A small network was shown many inputs. Here are its activations along a few directions, one row for each input.
Each table varies a few parts of the input and shows all the possible inputs, shuffled.
Descriptions start from the smaller parts, as in this example, which fits no table here: one of 3 separate values, together with either a single point or one of 9 places around a ring or (one of 4 places along a line, together with one of 8 places around a ring).
Shared parts are said once, and a part with two or three values counts as separate values.
In the rows, 128 means zero.

Other details of the inputs shift rows strongly along two fixed directions, in all tables alike. That doesn't count.

Table:
x1: [194  99 120 187  92 119  48 217  47 119  76 193 188 133  60]
x2: [ 90 167 135  87 135 123 188  63 189 155 159  45  72 140 173]
x3: [142 182 127 113 161 103 117 132  99 138  89 121 133 133 144]
x4: [ 92  55  88 153 160 160 117 136 177 119 236 143 134 122  73]
x5: [153  87 143 144 118 138 129 131  97 115 101 169 181  78 130]
x6: [ 89  69  91 159 104 175  96 160 182 116 219 164  79 181  84]
x7: [ 91  59  84 157 143 166 123 139 172 123 230 138 127 139  65]
x8: [163 211 150 103 137  84 117 128  75 140  43 106 128 131 164]
x9: [135 156 141 111 119 110 145 112 119 130  96  97 124 121 139]
x10: [ 97  46  90 168 135 165 133 131 184 133 229 140 132 137  76]
x11: [169 162 170 107 141  88 153  97 104 135  37 124 166  85 186]
x12: [146 138 146 118  92 120 148 116 132 146  93  95 121 137 143]
x13: [151 158 149 106  97 112 139 126 107 136  72  96 124 134 139]
x14: [ 79 185 131  68 190 120 166  76 173 140 180  62  82 129 169]
x15: [136 141 151 111 115 129 162 101 110 127  85 120 147  97 163]
x16: [ 76 192 127  72 172 122 175  76 168 146 169  54  73 148 164]
x17: [ 94  76  88 155 113 165 104 162 159 130 233 123 105 168  53]
x18: [195  86 129 194  93 112  67 205  37 103  64 205 206 106  63]
x19: [155 180 169 104 150  91 126 111 100 110  27 170 136 109 207]
x20: [ 79 186 135  82 142 127 157  78 182 129 149  95  44 163 194]
x21: [144 142 156 108  78 135 152 118 108 133  81 102 127 117 153]
x22: [ 89  47  95 161 102 184 133 134 167 121 235 132 120 124  78]
x23: [187  92 115 188 146 108  50 205  52 109  84 215 211  99  75]
x24: [126 155 140 118 140 118 128 116 129 116  85 163 111 140 175]
Description of these inputs: one of 4 places along a line, together with either a single point or one of 5 places along a line.
Q: The inputs of x10 and x12 match in every part but the place on the line of 4. If x15 is changed in the same way as x10 into x12, which row does it become?
A: x21
Q: Which other rows does x16 become when the place on the line of 4 takes its other values? List them by row number.
A: x14, x17, x18
Q: Start at x22 and move only the place on the line of 5, one step at a time. The first step leads to x2. Which rows follow, in order?
A: x9, x18, x8
Q: Start at x4 and move only the place on the line of 4, one step at a time. The first step leads to x7. Which rows follow, in order?
A: x9, x13

Table:
x25: [151 121 132 140 140 119 115 143  92 120 103 155 168 106 119]
x26: [150 119 134 141 101 121 113 147 112 127  99 136 138 130 116]
x27: [156 116 137 139 106 121 122 139 107 134  99 126 155 115 114]
x28: [128 179 143  91 156 105 159  94 125 140  95  94 124 119 167]
x29: [101  81  96 150 151 157 104 149 149 116 211 156 131 128  86]
x30: [157  61 148 160 113 135 142 124 115 103  89 193 193  72 142]
x31: [146 130 128 143 134 118 108 142 116 126 103 158 140 133 131]
x32: [104  80  93 159 113 161 110 147 165 131 202 136 108 158  85]
x33: [ 99 177 138  83 130 131 156  92 150 135 140  74  77 141 166]
x34: [103  77  95 156 113 158 116 150 157 125 200 138 114 154  72]
x35: [173 139 150 139  94 117 102 159  66 117  43 166 156 118 138]
x36: [111 131 165  93 101 139 201  60 163 137 107  88 113  98 193]
x37: [147 122 131 140 137 115 115 140 107 121 102 152 154 120 117]
x38: [173 137 143 139 133 101 120 142  83 129  58 150 179 102 134]
x39: [106  78 100 155 111 158 106 149 167 129 201 135 108 156  85]
x40: [117 172 141  94 125 116 160  95 144 147 117  70 100 137 160]
x41: [103  76 100 150 119 166 112 146 148 121 208 135 119 135  78]
x42: [102 173 138  84 131 126 163  89 148 140 139  68  86 139 159]
x43: [103 185 138  84 160 117 148  93 143 130 125  97  91 129 177]
x44: [188 142 157 142 123  92 102 157  50 110  23 178 190  96 135]
x45: [105 179 134  82 167 121 160  89 141 140 135  86 107 115 174]
x46: [127 181 141  93 154 102 152  92 135 139 100  92 113 126 170]
x47: [ 99 172 135  80 137 135 166  85 149 144 149  62  91 127 163]
x48: [116 105 113 143 142 133 113 139 152 123 168 141 121 137 108]
x49: [117 107 112 144 141 136 108 142 152 126 165 149 118 143 115]
x50: [102  76  97 154 147 148 110 143 168 126 214 140 123 137  83]
x51: [115  73 102 160 117 154 121 143 150 134 191 125 136 134  76]
x52: [114 106 108 147 142 139 108 144 144 123 163 156 122 145 109]
x53: [170 129 144 140  97 111 118 148  78 124  57 145 164 116 119]
x54: [176 135 148 144  91 110 108 157  73 123  38 162 157 128 129]
x55: [104 176 139  84 133 126 171  87 143 146 136  63  95 131 163]
x56: [110  76  99 161 111 155 111 150 158 126 195 134 119 151  77]
x57: [ 97 191 136  80 161 122 148  88 153 136 133  98  79 138 186]
x58: [102 184 135  85 159 112 159  88 156 135 128  88  86 143 170]
x59: [152 119 133 139 139 115 118 139 109 129 108 142 160 109 123]
x60: [114 171 139  89 129 122 170  91 141 148 124  68 104 132 156]
x61: [163 148 146 138 128 105 104 151  78 116  56 174 156 119 145]
x62: [163 145 147 136 129 101 109 149  77 112  58 168 161 114 136]
x63: [168 123 140 150  94 117 107 162  70 114  66 164 160 119 114]
x64: [121 104 109 150 142 133 112 141 143 123 162 148 129 137 105]
x65: [115 105 109 145 111 151 113 148 135 122 165 143 113 149 104]
x66: [109  75 104 152 114 153 115 144 162 130 202 123 120 141  78]
Q: The inputs of x25 and x55 match in every part but one. If x30 is changed in the same way as x25 into x55, which row does it become?
A: x36
Q: The inputs of x66 and x50 match in every part but one. If x56 is changed in the same way as x66 into x50, which row does it become?
A: x64
Q: What do these inputs look like to the network?
A: one of 2 separate values, together with either a single point or (one of 4 places along a line, together with one of 5 places along a line)
